These are the activations of a small neural network, seen along a few directions. Each row is one input.
Each table varies a few parts of the input and shows all the possible inputs, shuffled.
Descriptions start from the smaller parts, as in this example, which fits no table here: one of 2 separate values, together with either a single point or one of 9 places along a line or (one of 5 places around a ring, together with one of 6 places along a line).
Shared parts are said once, and a part with two or three values counts as separate values.
(in the rows, 128 means zero)

Other details of the inputs shift rows strongly along two fixed directions, in all tables alike. That doesn't count.

A family of inputs:
row 1: [132 133 148 122 124 111 114 119 117 130 124]
row 2: [134 123 144 115 124 114 114 114 109 132 127]
row 3: [117 132 106 130 123 124 142 157 138 105 181]
row 4: [131 128 150 124 126 117 114 113 123 126 127]
row 5: [108 133  65 132 120 143 166 180 154  95 200]
row 6: [131 122 134 118 122 120 121 118 114 125 142]
row 7: [132 126 128 119 118 117 121 114 120 123 129]
row 8: [134 130 153 118 125 112 113 116 116 132 127]
row 9: [133 133 142 127 127 118 118 114 126 127 116]
row 10: [133 125 139 118 123 114 115 116 110 131 124]
row 11: [131 130 142 122 126 115 123 121 122 122 142]
row 12: [130 132 134 128 123 109 123 121 121 116 136]
row 13: [132 131 146 127 126 117 114 117 126 127 119]
row 14: [116 137  84 136 134 169 150 161 171 131 122]
row 15: [129 134 133 123 122 108 125 125 117 121 138]
row 16: [132 127 151 121 127 119 115 116 123 131 129]
row 17: [133 120 143 118 125 122 116 114 115 132 130]
row 18: [117 146  91 134 135 163 152 162 170 135 118]
row 19: [129 130 137 122 124 115 126 121 121 121 145]
row 20: [128 132 144 125 126 114 120 119 122 118 139]
row 21: [118 124 112 152 131 113 157 155 117 107 167]
row 22: [132 135 126 122 139 171 122 120 159 170  55]
row 23: [133 129 149 116 125 112 112 116 114 131 129]
row 24: [112 130  90 135 121 125 149 164 136  94 194]
row 25: [134 102 147 149 137 117 123 125  96 130 129]
row 26: [132 117 151 146 133 102 127 112  95 128 117]
row 27: [135 107 132 148 152 165 129 126 129 167  63]
row 28: [118 140 111 129 124 118 144 160 138 106 176]
row 29: [128 119 135 156 132 109 137 127 108 116 132]
row 30: [131 129 144 123 126 117 118 110 121 124 127]
row 31: [130 125 127 125 121 115 122 121 116 118 138]
row 32: [121 138 109 130 138 165 144 148 169 140 115]
row 33: [129 120 131 153 144 157 141 122 140 151  78]
row 34: [109 140  95 139 118 107 154 175 138  76 222]
row 35: [131 125 121 120 132 163 125 112 147 150  83]
row 36: [133 135 132 119 134 148 126 118 143 152  89]
row 37: [131 128 125 115 116 112 125 121 114 122 139]
row 38: [116 130 103 130 121 120 144 160 130 100 192]
row 39: [127 128 138 125 124 117 119 122 123 118 143]
row 40: [132 124 135 116 121 112 120 119 109 125 140]
row 41: [134 123 137 119 121 119 114 107 116 128 115]
row 42: [115 137  84 130 134 167 154 167 166 133 133]
row 43: [132 123 133 113 117 118 123 114 117 125 143]
row 44: [117 140  90 137 134 164 147 158 171 130 123]
row 45: [135 107 131 158 150 156 128 126 125 155  72]
row 46: [135 132 151 117 126 109 116 113 115 129 127]
row 47: [133 116 152 147 132 109 131 115 103 128 126]
row 48: [129 123 131 122 122 119 121 118 116 119 143]
row 49: [130 131 141 125 125 114 122 118 123 118 138]
row 50: [134 123 141 111 120 114 115 109 108 130 127]
row 51: [135 131 120 120 137 177 124 114 153 174  47]
row 52: [131 123 146 121 125 120 114 112 117 127 127]
row 53: [134 105 145 149 139 111 121 124  90 131 121]
row 54: [129 129 135 121 122 111 119 126 113 123 138]
row 55: [130 104 138 155 136 119 128 132 100 121 138]
row 56: [135 124 140 109 118 113 117 108 110 132 128]
row 57: [129 135 140 130 124 110 121 126 126 116 138]
row 58: [133 136 149 122 125 110 115 119 119 129 123]
row 59: [118 145  87 134 134 163 154 162 170 134 119]
row 60: [134 125 137 114 119 112 114 110 108 129 122]
row 61: [116 135  76 129 130 176 156 154 174 132 126]
row 62: [131 136 130 124 143 176 129 120 165 167  64]
row 63: [117 134  83 136 133 165 150 158 165 130 125]
row 64: [131 138 134 121 137 154 126 123 149 155  85]
row 65: [130 135 141 128 126 114 120 121 124 121 129]
Each input here is: one of 5 places around a ring, together with either one of 2 separate values or one of 11 places along a line.
Question: The inputs of row 57 and row 32 match in every part but the place on the ring of 5. If row 65 is changed in the same way as row 57 into row 32, which row does it become?
Answer: row 62
Question: The inputs of row 44 and row 39 match in every part but the place on the ring of 5. If row 41 is changed in the same way as row 44 into row 39, which row does it become?
Answer: row 35
Question: Change only the place on the ring of 5 in row 52. List by row number the other rows that result.
Answer: row 14, row 38, row 42, row 54
Question: Change only the choice among 2 separate values in row 21. List by row number the other rows that result.
Answer: row 27

A family of inputs:
row 66: [130 139 136 119 116 120 127 105 130 119 117]
row 67: [131 139 146 109 119 115 127 113 120 133 120]
row 68: [134 126 142 132 127 121 112 118 119 131 104]
row 69: [128 116 150 125 140 133 112 119 121 133 125]
row 70: [117 125  69 123 119 149 148 170 149 105 188]
row 71: [127 134  94 134 125 138 137 147 145 121 121]
row 72: [124 150  87 114 144 203 152 143 183 174  60]
row 73: [129 125 138 109 120 135 125 110 134 127 137]
row 74: [129 128 132 115 124 131 128 121 149 127 146]
row 75: [132 124 163 135 134 126 118 124 130 126 139]
row 76: [133 136 158 146 133 111 122 118 128 119 118]
row 77: [110 126  88 119 114 130 143 155 142 104 189]
row 78: [114 134 113 137 139 118 144 165 127 110 164]
row 79: [135 136 168 137 135 103 122 128 118 130 125]
row 80: [120 136 125 153 136 135 134 134 143 121 123]
row 81: [123 138  84 112 149 228 146 134 199 181  59]
row 82: [126 132 126 121 114 114 119 108 125 125 114]
row 83: [138  96 143 154 137 102 136 116  76 136 122]
row 84: [131 115 140 123 127 133 112 130 119 130 139]
row 85: [117 147  89 123 119 121 147 146 134  95 175]
row 86: [136  97 139 160 137 120 134 103  93 133  91]
row 87: [127 133 138 111 117 111 118 115 113 140 117]
row 88: [134 140 138 123 121 116 124 107 140 123 117]
row 89: [130 131 160 138 136 107 117 121 111 134 124]
row 90: [130  90 128 154 129 117 140 128  84 112 165]
row 91: [129 120 154 136 137 141 113 116 130 139 120]
row 92: [135 129 136 117 125 109 119 129 105 134 123]
row 93: [118 122  88 125 122 135 142 168 136  99 190]
row 94: [139 139 153 114 124 110 120 109 129 142 114]
row 95: [136 127 150 125 130 121 113 126 112 148 103]
row 96: [123 136  87 123 118 126 143 163 131 119 161]
row 97: [127 127 143 137 137 111 117 117 117 118 118]
row 98: [135 129 118 121 120 131 115 112 129 135  96]
Question: What is each input in this table made of?
Answer: one of 3 separate values, together with either a single point or one of 10 places along a line
Question: The inputs of row 86 and row 90 match in every part but the choice among 3 separate values. If row 71 is changed in the same way as row 86 into row 90, which row does it become?
Answer: row 93
Question: Change only the choice among 3 separate values in row 85. List by row number the other rows that result.
Answer: row 72, row 81
Question: Change only the place on the line of 10 in row 92. List by row number the other rows that result.
Answer: row 67, row 72, row 78, row 79, row 87, row 89, row 94, row 95, row 96
Question: Change only the choice among 3 separate values in row 84. List by row number the other rows that result.
Answer: row 68, row 95
